These are the activations of a small neural network, seen along a few directions. Each row is one input.
Each table varies a few parts of the input and shows all the possible inputs, shuffled.
Descriptions start from the smaller parts, as in this example, which fits no table here: one of 2 separate values, together with either a single point or one of 11 places around a ring or (one of 4 places along a line, together with one of 8 places around a ring).
Shared parts are said once, and a part with two or three values counts as separate values.
(in the rows, 128 means zero)

Other details of the inputs vary at random and push rows far along three fixed directions, the same in every table; ignore that.

Table:
x1: [105  98 142 119 116 148  78 102  80 104 104 104 144]
x2: [126  46 115 115 121 137 151 107  92 183  98 108  94]
x3: [ 99 120 146 136 148 147  79 103  80 110 122  76 115]
x4: [117 213 113  84  81 131 200 167 123 182 144 134 154]
x5: [188 115  80 139 152 114 189 147 203 150 149 183 135]
x6: [170  80 115 140 147 110 133 122 141 124 104 153  98]
x7: [151 114 140 149 142 140  60 137 119  59 143 157 150]
x8: [159 146 157 178 163 139  48 130 164  62 153 144 124]
x9: [166 130 145 180 135 130  61 122 128  58 160 180 146]
x10: [132  49 105 112 134 137 152 101 111 146 118 112 112]
x11: [193 122  90 153 144 111 176 157 193 173 135 192 122]
x12: [121  69 119 139 174 137 127 110 125 155 117  95  88]
x13: [ 88  93 143 118 124 130  74 120 102  95 125 121 129]
x14: [118  63 107 131 156 143 157 110  98 174 101  72  81]
x15: [ 87 178 153  86  84 125 153 140  86 146 130 102 152]
x16: [ 84  91 160 121 116 151  86 117  83 118 128 122 128]
x17: [148 232 140 141 139 130  96 142 145  94 159 129 151]
x18: [185 114  94 126 132  95 208 149 165 191 119 151 113]
x19: [125 224 123 102  90 102 201 159 160 183 129 142 167]
x20: [ 66 196 154  92 115 147 122 114 102 147 130  70 139]
x21: [ 84 188 154  95  99 127 129 140 115 113 126 132 150]
x22: [ 78 181 160 105  87 121 141 118 107 131 138 114 164]
x23: [ 79 178 125  76  83 126 142 141  93 138 127 100 150]
x24: [103 213 102  75  85 129 205 151 148 193 118 122 174]
x25: [129 204 160 137 114 113 107 161 144  92 157 167 173]
x26: [108  67 119 143 163 144 135 111 114 158 107  87  91]
x27: [159 105  90 106 129 105 218 127 154 172 121 143  98]
x28: [128 201 138 127 118 135 102 161 149  86 154 166 184]
x29: [ 92  97 136 118 110 127  84  94  83  92 125 103 131]
x30: [174  84 123 164 163 107 119 120 173  89 136 186 109]
x31: [ 91  94 152  98 115 134 111 111  74 111 107 105 110]
x32: [165 133 129 170 138 111  44 131 139  55 133 168 146]
x33: [209 138  88 160 157 122 183 165 198 154 141 145  97]
x34: [129 116 137 159 137 116  59 114 140  59 147 159 145]
x35: [ 93  39 114 105 126 124 128  99 106 163  89  97  99]
x36: [ 94  36 129 114 122 143 145  91  95 167 117 108  99]
x37: [194  81 126 173 156 102 120 125 155  97 149 174 118]
x38: [159 138 153 166 153 143  54 123 136  67 146 123 117]
x39: [105 204 145 113 100 117 127 134 134 116 115 143 157]
x40: [187 136  87 171 167 123 184 164 206 161 137 153 107]
x41: [120  60 111 133 144 149 159 113 105 171 100  69  78]
x42: [ 66 190 155 107  95 156 129 127 106 140 120  66 138]
Description of these inputs: one of 2 separate values, together with either one of 6 places around a ring or (one of 3 separate values, together with one of 5 places around a ring).
Q: Changing only the choice among 2 separate values turns x9 into x36. The same change can be made to x38. Which row results?
A: x8
Q: Which other rows does x32 become when the place on the ring of 5 takes its other values? List them by row number.
A: x1, x2, x6, x18

Table:
x43: [ 95 116 131  95  96 130 137 100  89 141  93  92 125]
x44: [142   4 133 172 194 155  75  82 108 115 114  93  56]
x45: [178 192 112 161 130 108  92 152 156  70 158 184 174]
x46: [116 162 145 135 119 111  89 122 126 103 123 143 153]
x47: [132 156 142 139 111 129 101 135 100  97 148 140 155]
x48: [120 160 163 142 117 118  96 131 117 109 134 147 148]
x49: [121 170 136 154 120 127  83 129 146  80 138 159 172]
x50: [121 155 130 124 117 139  85 133 124 101 130 142 163]
x51: [119 160 138 114 105 144 128 146 118 137 137 137 154]
x52: [ 99 114 150 102  94 137 144 109  79 146 104  96 119]
x53: [ 88 133 137 116 140 153 136 116  93 153 105  58 113]
x54: [ 64 106 140  95 109 138 143 109 105 141 119  99 127]
x55: [ 92 131 143 112 127 153 131 101 106 158 126  52 109]
x56: [189  17 115 171 183 113  81 118 139  72 145 170  92]
x57: [147  51 101 134 142 126 194 130 154 188 122 142  98]
x58: [166 180  82  96 126 113 216 179 195 177 151 170 140]
x59: [127 153 103  74 100 111 230 139 144 186 117 118 114]
x60: [121 178 137 155 135 141  86 149 127 101 128 103 126]
x61: [196  94  93 141 168  85 186 152 204 157 139 187  95]
Q: What do these inputs look like to the network?
A: either one of 4 places along a line or (one of 3 separate values, together with one of 5 places around a ring)
Q: Which other rows does x56 become when the choice among 3 separate values takes its other values? List them by row number.
A: x45, x47
Q: Which other rows does x49 become when the choice among 3 separate values takes its other values? List them by row number.
A: x54, x57

Table:
x62: [150  69 160 207 153 151   8 102  98  67 125 124 113]
x63: [106 223 171  98  95 149 104 138  93 107 149  86 154]
x64: [ 84 194 162 106  75 134 106 109 124  85 132 144 181]
x65: [ 71  43 148  87 105 140 133 102  95 144  80 110 108]
x66: [ 56 196 123  94  98 170  94 148 111 109 154 116 201]
x67: [ 96  63 106  80 106 109 207  94 119 194 122 109 112]
x68: [151 128  91 141 161 101 161 138 192 134 127 147  98]
x69: [175 133 116 169 142 130 168 157 151 143 141 136 118]
x70: [140 133 102 114 145 108 178 144 184 159 133 128  97]
x71: [ 93  84 109  93 139 134 186 103 134 225  94  86 103]
x72: [134 238 116  89  59 126 192 139 132 142 132 140 176]
x73: [101  74 129 100 125 138 125 100  76 144 100  54  75]
x74: [104 218 164 128 111 157 107 131  84 100 147 111 148]
x75: [129  70 179 150 168 143  43 110 131  68 147 126 106]
x76: [174  73 149 168 147 114  42 138 105  65 123 178 121]
x77: [173 151  95 152 173  99 165 149 209 135 130 162 129]
x78: [ 93  81 155 113 122 117  93 127 104 122 110 145 126]
x79: [206 120  95 152 148  82 152 155 148 129 152 189 128]
x80: [208  97 121 165 141 118 105 150 157  79 119 196 123]
x81: [124  81 106 104 133  89 185 131 135 180 131 148 117]
x82: [139 113  94 105 133 134 190 117 123 218  98  89 104]
x83: [126 240 140 155 117 124 162 174 184 126 164 157 173]
x84: [122  74 109 134 138 175  59 128  83  92 138 111 146]
x85: [126 137 138 142 142 131  88 110  99  93 107  93 131]
x86: [100 208 147 105  66 121 117 111  75  98 147 115 182]
x87: [113 142 124 142 125 132 145 133 159 174 129 125 129]
x88: [ 94  75 118 107 128 133 129  93  74 139  88  54  78]
x89: [194 127 120 182 190 123 139 153 205 111 166 202 108]
Q: What do these inputs look like to the network?
A: one of 2 separate values, together with either a single point or one of 5 places around a ring or one of 8 places around a ring
Q: Changing only the choice among 2 separate values turns x86 into x67. The same change can be made to x69. Which row results?
A: x83
Q: Which other rows does x62 become when the choice among 2 separate values takes its other values? List them by row number.
A: x87
